Each row below holds a small network's activations on one input, seen along a few directions.
In each table, some parts of the input vary, and every possible input appears once, in random order.
A made-up example of a description, with smaller parts first: ring(8) and (point or ring(11) or (values(3) and line(6))).
Shared parts are said once, and a part with two or three values counts as separate values.
(in the rows, 128 means zero)

Other details of the inputs vary at random and push rows far along two fixed directions, the same in every table; ignore that.

A family of inputs:
r1: 115  111  109  58  201  125  94  106  102  122  105
r2: 123  138  155  138  110  143  85  158  116  119  114
r3: 119  118  88  108  171  128  138  98  104  130  163
r4: 124  136  104  165  91  130  165  107  132  133  176
r5: 120  102  82  77  194  118  139  83  113  118  134
r6: 127  147  146  158  84  125  163  147  164  134  129
r7: 130  125  191  124  133  136  60  191  111  125  73
r8: 121  146  183  116  125  148  51  185  107  126  76
r9: 139  132  147  172  79  141  150  144  133  132  148
r10: 138  124  140  141  102  140  137  123  141  115  132
r11: 122  98  113  63  197  114  72  101  107  115  132
r12: 145  135  154  164  74  149  143  124  150  124  148
r13: 129  141  100  160  92  129  170  113  138  148  171
r14: 124  142  115  150  109  130  200  117  155  135  147
r15: 129  108  102  107  157  113  134  97  135  127  138
r16: 117  148  173  145  95  128  120  166  150  125  95
r17: 115  116  71  84  199  120  126  97  100  141  151
r18: 130  129  123  129  136  134  113  133  119  132  143
r19: 140  144  81  141  132  98  205  91  148  137  157
r20: 131  122  190  123  122  127  42  188  113  122  91
r21: 137  123  162  138  116  134  90  166  121  128  117
r22: 123  124  160  140  114  123  95  163  120  127  104
r23: 144  122  167  133  116  137  89  149  142  119  107
r24: 136  133  143  168  74  142  151  146  130  126  146
r25: 128  138  101  156  97  135  188  120  131  142  154
r26: 148  163  147  165  96  124  174  139  152  133  114
r27: 127  129  146  114  149  129  87  162  114  140  97
r28: 124  114  89  95  163  115  139  87  128  136  146
r29: 102  118  110  58  212  115  112  125  107  116  100
r30: 124  127  120  126  133  119  124  137  122  143  129
r31: 123  111  99  107  155  123  138  96  127  118  129
r32: 123  108  90  99  158  127  132  81  117  113  156
r33: 109  118  104  71  209  126  88  118  87  133  120
r34: 143  130  139  173  83  132  154  151  143  140  138
r35: 112  135  126  116  139  125  141  135  135  120  111
r36: 132  148  145  159  90  133  167  149  163  135  125
r37: 114  136  120  128  129  128  115  127  115  136  133
r38: 123  144  96  161  92  139  174  112  131  139  162
r39: 118  119  56  116  156  127  182  75  108  129  190
r40: 143  163  138  164  89  122  169  138  151  126  110
r41: 139  157  162  126  128  122  120  159  132  120  79
r42: 124  103  59  115  153  120  182  60  130  117  176
r43: 140  126  193  117  131  137  52  174  136  121  66
r44: 127  114  132  125  127  124  114  113  134  116  130
r45: 153  161  142  165  95  120  169  142  158  136  116
r46: 109  99  100  74  204  112  93  125  88  119  111
r47: 127  127  187  119  128  136  61  192  109  119  71
r48: 131  131  143  174  72  130  142  140  133  129  149
r49: 128  145  132  169  76  139  155  146  135  139  128
r50: 142  126  197  114  123  144  38  169  129  115  86
r51: 127  126  193  118  124  130  48  167  131  115  66
r52: 126  125  158  138  110  136  91  162  114  118  111
r53: 115  129  121  128  132  121  124  132  116  139  124
r54: 124  108  80  76  196  118  133  82  118  136  139
r55: 139  129  140  172  77  124  150  150  143  138  142
r56: 133  135  104  163  92  129  165  112  137  138  181
r57: 130  129  133  117  135  137  128  117  132  134  119
r58: 114  100  113  66  195  116  73  96  101  111  128
r59: 126  109  94  95  160  130  137  83  116  115  158
r60: 117  129  108  70  214  92  103  113  105  120  93
r61: 144  134  150  166  82  142  156  128  157  130  128
r62: 145  130  152  167  79  144  149  127  155  123  138
r63: 134  145  141  170  83  141  159  146  137  147  132
r64: 126  127  78  135  115  130  192  77  141  134  162
r65: 124  126  82  137  115  122  188  73  143  138  167
r66: 135  112  131  123  128  122  114  118  140  120  135
Description of these inputs: ring(6) and (values(2) or line(4) or ring(5)).
- The inputs of r6 and r36 match in every part but the ring(6) part. If r66 is changed in the same way as r6 into r36, which row does it become? => r23
- The inputs of r55 and r34 match in every part but the ring(6) part. If r28 is changed in the same way as r55 into r34, which row does it become? => r54
- Which other rows does r12 become when the line(4) part takes its other values? List them by row number. => r57, r61, r62
- Which other rows does r26 become when the values(2) part takes its other values? List them by row number. => r14
- Which other rows agree with r35 in the ring(6) part? List them by row number. => r2, r31, r32, r38, r40, r42, r46, r49, r52, r64

A family of inputs:
r67: 104  140  141  59  193  120  87  132  115  108  53
r68: 130  117  82  171  86  106  194  94  143  146  194
r69: 118  124  141  156  87  154  130  157  121  136  144
r70: 128  107  152  153  82  129  128  135  148  116  138
r71: 143  147  227  183  16  187  76  196  152  125  93
r72: 102  91  117  68  189  146  76  127  89  115  122
r73: 142  129  98  144  130  116  226  110  158  133  138
r74: 141  137  63  140  152  96  237  98  144  156  156
r75: 125  105  120  74  194  118  61  106  112  117  119
r76: 114  84  124  66  205  117  59  126  98  99  105
r77: 148  149  169  179  62  134  103  159  152  135  127
r78: 167  168  228  186  42  148  131  200  183  130  57
r79: 126  123  55  147  105  149  209  54  140  149  217
r80: 142  132  59  150  112  125  216  51  143  133  210
r81: 137  130  136  166  90  121  124  147  133  133  138
r82: 133  127  57  148  124  110  205  83  118  138  196
r83: 112  92  115  83  197  108  76  133  95  113  118
r84: 129  111  147  71  181  130  56  130  99  101  95
r85: 137  138  88  160  104  137  174  90  127  146  188
r86: 103  83  126  68  204  100  58  135  94  116  111
r87: 153  164  227  186  62  133  124  229  165  136  52
r88: 113  109  117  73  207  122  56  136  70  129  112
r89: 110  116  110  72  191  136  62  124  89  140  129
r90: 89  132  120  59  219  103  100  144  96  116  64
r91: 149  136  235  186  16  152  74  186  170  116  89
r92: 150  153  92  147  132  107  213  107  160  156  146
r93: 107  154  136  72  186  118  94  126  124  122  68
r94: 140  150  226  200  30  164  85  214  133  125  95
r95: 127  108  61  155  111  141  221  66  127  125  207
r96: 148  140  175  181  45  168  128  143  145  121  130
r97: 130  111  66  140  123  125  211  73  129  115  194
r98: 133  112  61  150  105  114  208  44  158  140  214
r99: 122  90  126  61  202  121  53  112  104  103  103
r100: 114  105  118  78  198  112  84  136  84  112  117
r101: 109  147  90  139  116  122  222  99  149  121  133
r102: 137  126  60  154  111  141  210  49  136  141  213
r103: 124  123  121  64  209  111  53  127  87  122  112
r104: 118  171  83  143  118  113  209  96  150  144  141
r105: 107  112  131  80  181  136  48  156  80  137  108
r106: 150  157  220  203  12  139  82  191  169  139  108
r107: 168  180  227  189  46  144  124  198  187  142  64
r108: 98  148  131  72  199  103  88  154  101  127  57
- What do these inputs look like to the network? => ring(6) and (values(2) or line(5))
- The inputs of r99 and r77 match in every part but the ring(6) part. If r96 is changed in the same way as r99 into r77, which row does it become? => r85
- Which other rows does r104 become when the values(2) part takes its other values? List them by row number. => r92
- Which other rows does r101 become when the ring(6) part takes its other values? List them by row number. => r67, r90, r93, r104, r108
- A walk changes only the line(5) part. It starts at r72 and steps to r95. List the rest of the walk in order. => r97, r76, r70
